Each row below holds a small network's activations on one input, seen along a few directions.
Each table varies a few parts of the input and shows all the possible inputs, shuffled.
A made-up example of a description, with smaller parts first: values(2) and (point or line(11) or (line(4) and ring(8))).
Shared parts are said once, and a part with two or three values counts as separate values.
In the rows, zero is written as 128.

Other details of the inputs shift rows strongly along two fixed directions, in all tables alike. That doesn't count.

A family of inputs:
r1: [ 95 110 122 139 125 135 164 117 131 107  99]
r2: [109 154 150 129 125 151 174 122 123  71 111]
r3: [102 121 110 153 137 118 155 130 129 113  96]
r4: [101 130 104 135 117 150 157 106 131 115 103]
r5: [108 158 167 130 125 145 160 122 114  93 118]
r6: [127 107 138 122 112 124 133 114 114  67  94]
r7: [105 111 120 146 130 135 159 115 131 115 104]
r8: [ 95 118 123 121 126 117 154 134 128 113  91]
r9: [152 133 129   9 101 147  91 155  93 196 124]
r10: [123 152 144 166 149 113 140 135 135  86 144]
r11: [103 135  99 142 127 131 151 124 128 117  97]
r12: [164 119 134  91 114 112  77 139 103 118 127]
r13: [148 139 117  27  98 159  97 154  92 187 119]
r14: [153 135 151 178 130 114 147 121 159 100 151]
r15: [148 128 130  15  90 172 100 140  96 190 128]
r16: [ 89 121 117 124 123 123 163 134 125 106  83]
r17: [116 107 118 170 141 123 135 113 141 128 135]
r18: [100 123 108 150 125 142 160 106 134 112 105]
r19: [146 113 112 166 152 100  84 134 140 168 172]
r20: [147 106 118 167 148 115  91 113 144 167 179]
r21: [182 145 144 165 156 108  77 145 155 146 190]
r22: [157 144 168 192 170  82  69 136 139 150 216]
r23: [ 98 106 134 114 124 127 162 118 129 113  97]
r24: [187 170 149  20  93 195 101 148 105 165 134]
r25: [ 94 141  94 136 121 136 161 121 127 108  86]
r26: [146  91 140 155 149  96  78 121 151 173 190]
r27: [137 158 138 136 113 126 172 139 138  85 100]
r28: [153 111 110 188 163  88  72 128 149 173 190]
Each input here is: values(2) and (point or line(4) or line(9)).
Changing only the values(2) part turns r5 into r22. The same change can be made to r7. Which row results?
> r3

A family of inputs:
r29: [129 131 118 112 124 128 125 132 119 130 116]
r30: [152 108 131 125 130 105  87 134 130 152 157]
r31: [100 105 115 175 141 104 156 119 143  92 105]
r32: [134 128 140 105 124 118 117 138 113 120 119]
r33: [113 106 126 122 119 119 134 120 124 111 105]
r34: [115 117 109 113 124 137 133 127 126 156 122]
r35: [145 124 116 135 137 117  92 132 129 169 156]
r36: [112 129 147 218 149 101 165 111 158  63 134]
r37: [117 135 157 177 140 116 163 120 140  67 123]
r38: [132 113 138 103 121 119 118 137 115 123 119]
r39: [111 148 115  99 116 158 151 131 118 139 108]
r40: [156 129 136 169 152 108  96 128 150 140 178]
r41: [163 141 140 135 134 133 101 127 135 148 175]
r42: [134 131 129 109 119 121 119 135 118 126 119]
r43: [132 147 126 120 125 148 136 131 129 136 123]
r44: [109 114 108  93 111 149 139 122 114 140  93]
r45: [129 156 129 104 111 167 154 127 118 128 112]
r46: [104 129 122 179 143 113 158 123 143  83 113]
r47: [157 129 149 126 137 111  86 141 125 138 166]
r48: [108 139 109  97 116 149 148 129 115 145 100]
r49: [144  99 120 125 134 114  85 123 131 161 157]
r50: [101 115 107  92 113 152 145 119 117 148  99]
r51: [135 149 152  90 114 145 141 139 114 103 106]
r52: [134 140 135 112 119 130 125 137 121 118 123]
r53: [125 141 118 120 124 143 131 133 123 137 122]
r54: [135 152 141  93 110 148 143 136 118 110 106]
r55: [139 100 115 168 149 100  93 126 145 163 167]
r56: [146 139 128 136 140 134 106 128 141 170 171]
r57: [ 98  93 136 168 140  97 147 115 136  79 105]
r58: [129 151 129 121 123 157 144 122 130 145 140]
Changing only one part turns r34 into r38. The same change can be made to r39. Which row results?
> r47
What do these inputs look like to the network?
> line(5) and line(6)
Change only the line(5) part in r44. List by row number the other rows that result.
> r33, r49, r50, r57
Change only the line(6) part in r42. List by row number the other rows that result.
> r30, r33, r36, r52, r54
Start at r56 and move only the line(5) part, one step at a time. The first step leads to r43. Which rows follow, in order?
> r40, r54, r51

A family of inputs:
r59: [161 129 146 106 120 132 112 129 150 184 178]
r60: [162 168 136 107 107 104 102 148 104 107 131]
r61: [149  90 116  99 117 144 103 115 123 130 123]
r62: [ 78 110 143 150 153 110 140 126 129 114 132]
r63: [160 128 118 123 116 110  61 119 119 185 197]
r64: [146 111 146 200 149  93 132 125 155  36 119]
r65: [ 82 137  80 156 141 140 182 129 135  96  67]
r66: [150 134 180 106 147 137  78 136 112 186 201]
r67: [136 129 134  54  91 195 147 108 111 109  94]
r68: [142 138 105  55  87 139 100 128  86 169 124]
r69: [111 123 168 218 186  52 120 148 149  69 154]
r70: [183 129 155 172 150  66  92 156 166 137 185]
r71: [101 163 120 185 147 159 188 121 141  92 102]
r72: [171 114 156 132 126 158 103 106 133 130 166]
r73: [119  82 138 181 178  65  68 135 136 168 179]
r74: [107  87 108 122 113 141 156 111 122  80  56]
r75: [121 144  79  84 119 159 129 150 107 159  74]
r76: [123 169 113 185 156 111 156 155 145  66  96]
r77: [ 88 127 120 100  98 147 207 127 137 101  66]
r78: [140 124 164 109 153 123  69 131 124 188 207]
r79: [123 164 108 123 135 166 142 130 133 139 124]
r80: [157 113 123  39  91 181 101 121 107 144 120]
r81: [150 174 142  52  77 178 126 121  82 155 128]
r82: [112  78 118 228 158  59 142 121 178 126 135]
r83: [122 163 125  76  87 159 141 112  98 131 115]
r84: [ 96 144  91 158 141 145 160 129 142 112 103]
r85: [ 98 110 115 124 114 121 189 128 142 112  78]
r86: [134 120 104 123 110 102  95 124 106 155 126]
r87: [ 62 112 131 112 137 125 170 129 109  99  78]
r88: [158 125 160 162 135 120 130 123 160 160 182]
Changing only one part turns r73 into r82. The same change can be made to r87. Which row results?
> r85
What do these inputs look like to the network?
> values(5) and (point or line(5))
Change only the values(5) part in r72. List by row number the other rows that result.
> r66, r71, r81, r88
Which other rows agree with r83 in the values(5) part? List them by row number.
> r60, r63, r68, r81, r86
Start at r75 and move only the line(5) part, one step at a time. The first step leads to r65. Which rows follow, in order?
> r84, r79, r71

A family of inputs:
r89: [111 124 145 135 125 124 147 119 121  91 100]
r90: [109 152 137 104 114 161 179 126 114  98  90]
r91: [115 130 142 113 107 137 164 131 118  85  86]
r92: [114 119 113 148 138 116 136 122 135 126 117]
r93: [127 126 143 192 156 115 138 120 151 107 151]
r94: [115 112 126 138 133 123 132 120 135 134 129]
r95: [120 150 137 112 112 148 159 123 120 112 113]
r96: [140 143 129 140 137 130 114 135 139 132 144]
r97: [112 161 129  88 112 167 174 140 108 104  75]
r98: [ 89 130 116  96 113 144 167 136 113 115  77]
r99: [126 105 123 170 147 107 120 112 147 134 149]
r100: [178 139 142 103 129 142  68 136 133 179 187]
r101: [113 102 125 185 150 102 132 111 152 121 142]
r102: [134 115 143 158 137 104 141 125 148  90 128]
r103: [122 136 132 193 149 100 137 122 148 112 152]
r104: [108 133 112  92 114 145 149 131 114 130  87]
r105: [180 144 141  95 121 139  68 134 128 186 194]
r106: [126 135 135 107 111 130 144 142 115 104  96]
r107: [119 158 130  96 116 154 159 137 110 117  99]
r108: [181 130 139  91 125 115  76 149 126 163 164]
r109: [103 117 118 146 137 114 142 128 134 125 116]
r110: [118 110 119 171 150  99 118 124 145 138 146]
r111: [110 126 127 142 136 115 134 127 120  90 114]
r112: [119 142 127 170 138 115 142 124 145 106 133]
r113: [123 125 107 137 124 131 135 125 127 124 111]
r114: [176 118 123  95 121 137  64 131 122 195 180]
r115: [159 126 139  82 122 134  75 133 106 152 163]
r116: [133 100 123 193 153  98 108 112 155 136 167]
r117: [156 142 109  39  96 166  98 144  97 180 120]
r118: [107 145 134  81 104 147 157 134  98  97  64]
r119: [128 105 114 203 158  89 109 119 155 133 160]
r120: [101 109 128 145 134 121 145 123 135 121 122]
r121: [135 113 117 148 129 128 119 117 135 134 139]
r122: [144 128 128  46 104 158 102 138 104 182 134]
What do these inputs look like to the network?
> values(2) and (line(4) or ring(5) or line(8))
Changing only the values(2) part turns r92 into r99. The same change can be made to r96. Which row results?
> r100
Change only the line(4) part in r102. List by row number the other rows that result.
> r89, r91, r115

A family of inputs:
r123: [166 151 142  61 107 156  88 138 103 170 159]
r124: [142 119  99 122 131 130  98 128 128 175 148]
r125: [112 117 129 133 133 109 129 128 128 134 124]
r126: [ 81 125 120  73 103 163 182 127 100  98  51]
r127: [129 138 143 177 149 104 133 130 141 113 147]
r128: [100 139 127 140 119 145 189 124 134  82  76]
r129: [129 130 139 176 149 112 126 126 145 111 144]
r130: [157 156 143  59 104 156 103 142 101 159 146]
r131: [ 77 118 119 133 120 131 176 116 124  89  70]
r132: [116 123 102 143 136 124 125 128 130 136 122]
r133: [144 130 111  59 107 152  96 134 106 179 129]
r134: [145 125 137 164 149 114 106 124 148 129 164]
r135: [145 127 135 170 145 116 112 120 143 138 164]
r136: [127 124 137 173 145 115 129 118 146 107 151]
r137: [133 123 115 105 123 129 104 131 121 158 134]
r138: [110  93 124 168 149 108 125 115 140 126 139]
r139: [114  99 121 134 135 125 131 118 130 136 125]
r140: [144 123 137 167 138 114 116 119 146 137 170]
r141: [145 139 119  55 109 142 100 147 104 179 128]
r142: [108 124 125 133 110 131 178 123 127  67  69]
r143: [103 143 121  27  84 172 157 137  87 132  59]
r144: [130 136 139 136 131 129 129 126 132 113 138]
r145: [128 113 118 162 146  97 103 128 142 146 155]
r146: [138  99 123 112 128 128 101 128 128 172 151]
r147: [138 107 121 113 126 124  97 121 127 171 149]
r148: [115 104 109 174 140 104 131 117 151 135 135]
r149: [144 129 137 170 146 116 108 121 140 134 165]
r150: [142 130 144 162 146 107 108 129 143 125 170]
r151: [138 119 139 168 140  94 117 130 138  94 137]
r152: [ 97 142 129 139 124 146 182 122 127  75  77]
r153: [129 121 134 174 141 114 135 119 153 114 151]
r154: [157 145 144 117 135 124 100 145 126 152 158]
r155: [146 126 135 170 142 115 114 123 147 141 164]
r156: [136 109 123 113 127 124  93 122 125 167 150]
r157: [131 125 133 177 147 115 131 120 149 116 144]
r158: [147 123 135 164 147 114 110 123 151 133 164]
r159: [ 94 141 131 138 118 146 186 115 123  72  85]
r160: [109 144 129  74  93 156 174 133  99  68  47]
r161: [106 136 135 129 117 120 176 133 119  59  69]
r162: [117 113 108 139 130 122 130 118 135 138 122]
r163: [165 142 101  18  97 175  74 146  90 213 136]
r164: [155 142 140 121 130 133  97 133 123 152 159]
r165: [143 135 143 168 147 108 108 130 139 132 165]
r166: [157 144 133  70 108 159 113 140 120 159 134]
r167: [129 133 141 176 149 108 127 131 144 110 145]
r168: [138 112 133 169 139 101 117 121 139  96 136]
r169: [155 141 109  62 116 143  86 151 104 194 143]
r170: [127 134 145 174 145 103 134 126 140 109 153]
r171: [ 98 149 138 133 126 134 187 133 129  71  78]
r172: [ 77 114 124 130 126 131 180 124 121  87  73]
r173: [144 140 105  63 111 151  97 147 103 181 128]
r174: [143 132 147 160 148 103 112 133 143 127 170]
r175: [132 137 134 121 119 142 137 120 124 125 132]
r176: [ 97 144 133 134 124 142 182 125 130  69  77]
r177: [171 133 131  54  99 149  93 139 103 152 129]
r178: [110 101 132 166 152  97 128 127 139 125 140]
r179: [138 106 121 114 123 124  99 124 130 174 149]
r180: [ 97 147 135 134 124 138 183 130 130  69  78]
r181: [116 108  97 179 144 110 131 121 149 138 134]
r182: [121 159 128  31  83 190 168 133  95 117  71]
Changing only one part turns r143 into r147. The same change can be made to r130. Which row results?
> r175
What do these inputs look like to the network?
> line(6) and (point or line(4) or ring(5))
Start at r181 and move only the line(6) part, one step at a time. The first step leads to r124. Which rows follow, in order?
> r163, r132, r173, r169
Start at r138 and move only the line(4) part, one step at a time. The first step leads to r156. Which rows follow, in order?
> r133, r163
Change only the line(4) part in r131. List by row number the other rows that result.
> r126, r132, r137
Change only the ring(5) part in r129. List by row number the other rows that result.
> r123, r144, r164, r176
Change only the ring(5) part in r127. List by row number the other rows that result.
> r154, r170, r171, r174
Which other rows agree with r142 in the line(6) part? List them by row number.
> r128, r140, r146, r148, r153, r155, r166, r179, r181
